Each row below holds a small network's activations on one input, seen along a few directions.
In each table, some parts of the input vary, and every possible input appears once, in random order.
Descriptions start from the smaller parts, as in this example, which fits no table here: one of 2 separate values, together with either a single point or one of 9 places around a ring or (one of 5 places around a ring, together with one of 6 places along a line).
Shared parts are said once, and a part with two or three values counts as separate values.

Other details of the inputs vary at random and push rows far along two fixed directions, the same in every table; ignore that.
These rows show it; all are for the same input, with only those details redrawn:
[ 24 -10 -19   2  24  14  16  -8   1  -6 -23   4  22 -38  14   4]
[  2 -14  13  -3   2  -5   3 -16   8  -7  14  10  -3   1  -4   9]
[ 10 -12   0  -2  11   4   6 -13   6  -7  -1   7   7 -14   3   8]
[  4 -18  16   2   0 -14  10 -14   6  -5  17  11  -3   1  -7   5]
[ 19  -5 -22  -6  26  26   4 -12   6  -9 -25   3  21 -35  16  11]
[ -3  -3   0 -19  12  24 -23 -23  18 -14   1   4  -1   2   5  23]
[ -2 -15  19  -4  -2  -9   0 -18  10  -8  20  10  -8   9  -7  11]
[ 10 -22  16  10  -1 -24  24  -9   0  -2  17  13   0  -6  -8  -2]

A family of inputs:
x1: [ -7  13  14  -1 -16 -10 -10  12  -4   1   2 -13 -23  27  -2 -19]
x2: [  7  12 -36  -5  12  27   2  12   9   6 -37   2  18 -32  -8   6]
x3: [  2   5   7  19 -10 -31  17  15  -9   3  -4  14  -7   8 -17 -10]
x4: [ 19   2 -29 -10  24  36   1  -9 -15  -5 -36 -13  29 -44  35  -4]
x5: [ -9   9  13  11  -9 -16   4  14  -9   6  -4  -4  -9  24  -3 -14]
x6: [  7 -15  18  10 -10 -16  23  -8  -8   2  21  -3  -7  -6   6 -20]
x7: [ -4  -6   0 -11   3  18 -10 -16   3 -18   3  10  -1  -2   8  17]
x8: [  8 -16  -1  14  10  -8  20 -11 -17  -4   1  -3   7 -20  10  -5]
x9: [-12 -11  -1  25 -11 -29  11   9  -9  12   4  -8  -5   1 -16 -14]
x10: [  1 -16   7  14 -19 -18  16   8  -4  17  23  -9  -5  -7   3 -16]
x11: [-12  -3  -1   2 -21  -3  -8  14   1   4   2 -19 -14  11  -3 -18]
x12: [ 10  12 -17  22  15 -11  13  12 -17   8 -32  -8   9 -17   2 -14]
x13: [  8   3  12  10  -4 -30  24   6 -11  -6  10  16  -1   6  -5  -6]
x14: [  7 -17   3   9   2  -1  25  -1 -16  -4   0  -4  11 -13  18 -11]
x15: [  9 -11 -33   4  17  16   8  10  -9  11 -18   1  26 -35  16   2]
x16: [ 15  22 -14   1  12   4  14  14  -1   6 -30  11   7 -16 -12  -2]
x17: [ 10   4   2   9  11 -21  24   5 -18   3   1  13  10  -1   2 -13]
x18: [  1  -5   7  15 -14 -22  18  18  11   5   8  10   0  -7 -34  -9]
x19: [-21  -6   1 -14 -13  14 -30  -5  14  -5  19   5 -10  16  -1  28]
x20: [-24   7 -18 -11   3  23 -33   0  10   3 -11  -1  -1  12  -6  10]
x21: [-12  -4  16 -23 -10  21 -25 -16   4 -17  19 -14 -21  20  16   3]
x22: [ 13   9  17   1   0 -26  31   4  -6   1  13  19  -2   2 -16  -4]
x23: [ -8  -3 -22  -3  11  24 -21  -4   1   3  -7 -15   7 -14  15  18]
x24: [ -4  27  19 -23   5  10 -20  -8  21 -17  15  13  -9  22 -14  20]
x25: [  5  -9  -3  -2  -5  -1  14   7   4  10  10  10   4 -16 -11  11]
x26: [-23   3  -1  -9  -8   7 -34  -4  27   2   2  -1 -12  23 -20  16]
x27: [ -5   5  -4 -19   2  30 -25  -1  26  -6   8   4   2  -6  -7  28]
x28: [ -9 -10  -3  15 -18 -12  -1   9  -3  10   4  -7  -7  17 -14  -9]
x29: [ -9  10  20  -4  -5 -10   1   0  -7  -5  14  -3  -7  30   8  -4]
x30: [-12  -5  -8  12 -11  -4   6  16  -4   9  -9 -12   4   3  -1 -13]
x31: [ -3   5   2 -27   8  32 -14 -21  13 -14   4  11  -3  -2  -1  26]
x32: [  7   4  10  18  -2 -34  15  12   1  10  -5  10  -5   8 -21 -11]
x33: [ -9  -8   4  14 -21 -27   9  13 -12  17   3  -9  -1   2 -12 -24]
x34: [ 13  -4   6  -6   9  11  11  -8   9 -14   4  13   8 -22  -6   8]
x35: [ -4 -17   7   1 -21  -7   2  11  -5   6  22 -16 -12   4   9 -11]
x36: [  4  16  -2  -8   8  12 -13  -6  -4  -6  -3  -4   0  20  12   7]
x37: [  2 -18  -8  12  -6  -3  18  15 -11  11   2 -10  13 -14  15  -7]
x38: [  7  21 -31   1  26  19  -6  11  -8   5 -44   3  17 -16   9  -4]
x39: [ 13  16 -12  11   6  -9  11  16 -21  13 -33  -9  13 -17   7 -24]
x40: [ 16  19 -31   6  18  23  -6  11  -9   4 -46 -10  14 -10  13  -5]
x41: [-11  -8  11 -14  -4  20 -25 -23   3 -13  17  -3 -13  26   7  17]
x42: [ -7 -12  -2  20 -19 -26  15  15  -2   6   3   8  -3   0 -20  -9]
x43: [-14  24  16 -24  -3   6 -30 -13  -2  -6  10  -7 -10  31   9   5]
x44: [-11  29   0 -11  -2  18 -31  -1  10   3 -12 -13 -15  20   3  -3]
x45: [  1  27   2  -8   6  11 -15   8  17  -6 -14   9  -3   5 -20   9]
x46: [  4 -23   5  14  -9 -26  17   7   5  13  19   6   2  -7 -11   2]
x47: [-16  20  12 -13   7   4 -27 -16   1 -11  11  -6 -13  31   4  15]
x48: [ -2  23   0 -25   4  23 -25  -3   1 -14  -4 -17 -10  18  22  -1]
x49: [ 18  19  -9   1  12   5  12   3  -8   2 -14  -9   9 -14  20 -17]
x50: [ -8 -18   5   4 -17  -3  -9   1  -1   8  24  -6  -8  18  -1   8]
x51: [ 20   6  -1   7  14 -19  22   4  -2   1  -8   9  11  -9   0  -4]
x52: [ -8 -13   9   1 -18 -13  -2   3 -10  14  20  -9  -2   2   3  -5]
x53: [-19  14 -14 -10  -8  26 -33   0  17   6  -9 -19  -9   9   2  -1]
x54: [  4 -18  16   2   0 -14  10 -14   6  -5  17  11  -3   1  -7   5]
x55: [-11 -15  16  -5  -1  -4  -1 -17  -5  -6  23  13  -7  13  -2   4]
Changing only one part turns x25 into x16. The same change can be made to x19. Which row results? -> x3
Changing only one part turns x42 into x13. The same change can be made to x26. Which row results? -> x51
What do these inputs look like to the network? -> one of 5 places around a ring, together with one of 11 places along a line
Which other rows does x15 become when the place on the ring of 5 takes its other values? List them by row number. -> x17, x20, x38, x55
Which other rows does x10 become when the place on the ring of 5 takes its other values? List them by row number. -> x6, x44, x49, x53

A family of inputs:
x56: [ 19 -13   5  19   5 -32  42   1 -18   4   3  10  12 -19   4 -12]
x57: [-14  10  12  -4 -12  -6 -17   2  12  -1  14  -4 -19  28 -10   6]
x58: [ -2   5 -17 -20  15  31 -22  -8  14  -9 -14   1   8 -13   8  18]
x59: [-33  11  36 -10 -23 -20 -28 -13   7  -2  37   1 -32  62 -14  11]
x60: [ -1  13 -13 -26  14  39 -26 -12  12  -8 -11   0   1  -7  10  24]
x61: [ 25 -15   2  24   5 -31  53   7 -17   4  -1   7  16 -35  -5 -22]
x62: [ 15  19 -31  -5  23  31  -8   3  -1  -3 -44  -9  15 -21  21  -4]
x63: [-16  -2  18 -20  -5   8 -25 -15  17  -5  23   4 -13  27 -12  19]
x64: [ 17  10 -31 -13  25  38 -10  -4  10 -10 -29  -5  21 -30  18  18]
x65: [ -3 -19  41  11 -22 -43  27   0  -7  -3  43  17 -16  24 -21  -9]
x66: [-37   2  29 -10 -22  -8 -37  -7  13  -1  27   0 -34  50 -21  15]
x67: [  2 -12  16  26 -21 -49  30  19 -12  13  16   9  -4   2 -19 -27]
x68: [ 24 -25  -4  28   0 -32  49  10 -17   7  -5   8  17 -34  -8 -15]
x69: [ 21 -19 -14  24  10 -15  42  10 -11   9 -10  11  19 -37   0 -12]
x70: [  7   3 -26  10   9   9   6  12  -6   6 -23  -4  14 -17  -1  -7]
x71: [ 11  17 -33  -5  20  32  -9  10   5   6 -41 -10  21 -25  15   0]
x72: [ -4 -16  -4  -4   0  20  -9  -9  -2   0   6 -11   2 -11  28   2]
x73: [ -8  -8  30  -7 -12 -17  -6 -18   6  -9  30   9 -20  31 -13   5]
x74: [  8  -7  15  25 -10 -37  38  22 -17   9   7   8  -2  -1  -8 -27]
x75: [-18  26   0 -23  -6  30 -47  -8  15  -5   0  -4 -14  27  -1  17]
x76: [-10   2 -21 -13   3  36 -28  -1  -3   1 -14 -28   2  -3  29   1]
x77: [ -3  19  -9  -6   3  15 -14  -1   2  -4 -13  -9   4   1  -1  -1]
What do these inputs look like to the network? -> one of 2 separate values, together with either a single point or one of 10 places along a line
Changing only the choice among 2 separate values turns x73 into x62. The same change can be made to x69. Which row results? -> x70

A family of inputs:
x78: [-16   4   7  10  -4 -14 -14  -3  -3   2  -3  -2 -11  28 -10  -4]
x79: [ -7  27 -16 -19   3  35 -34   4  22  -4 -26 -10  -4   2  -4   7]
x80: [  0  13  22 -21  -2   6 -11 -12  19 -12  18   9 -15  14 -10  11]
x81: [ -4 -16  24   1 -18 -19  11  -2  15  -2  30  17 -13   7 -28   6]
x82: [ 14 -34  -2  18  -5 -14  35   3 -12   5   9  -1  10 -29   7 -13]
x83: [ 15  -4 -25  15   3   5  18  16 -15   9 -30 -21  14 -31  19 -27]
x84: [ -7  10 -18 -12   1  24 -21   9  19   5 -10   0   4  -8  -9  17]
x85: [ -2  15  29  -4 -19 -23   9  11   3   0  25   9 -18  24 -19  -8]
x86: [ -5  13   3 -16  -4  17 -15  -1  -5  -5   5 -14  -7  13  20  -1]
x87: [-27 -26  31   8 -38 -34  -3   2  -1  13  52  -3 -25  34 -17  -3]
x88: [ 11 -17 -17  15  19  -3  18  -5  -9  -1 -18  12  20 -24   3   5]
x89: [ -1  16  -6 -20  28  29 -27 -25   5 -17 -16   3   5   7  16  23]
x90: [  1   8  -4 -28  12  40 -26 -20   8 -15  -3 -13   1  -3  28  13]
x91: [ 19   6  -7  21  14 -23  33  11 -28   5 -18   6  16 -11   8 -18]
x92: [  8 -15 -21  30   9 -25  28  14 -19  16 -17   7  22 -22  -4  -8]
What do these inputs look like to the network? -> one of 3 separate values, together with one of 5 places around a ring
Changing only the choice among 3 separate values turns x87 into x84. The same change can be made to x86. Which row results? -> x85
Which other rows does x78 become when the choice among 3 separate values takes its other values? List them by row number. -> x79, x83
Start at x92 and move only the place on the ring of 5, one step at a time. The first step leads to x78. Which rows follow, in order? -> x91, x89, x88
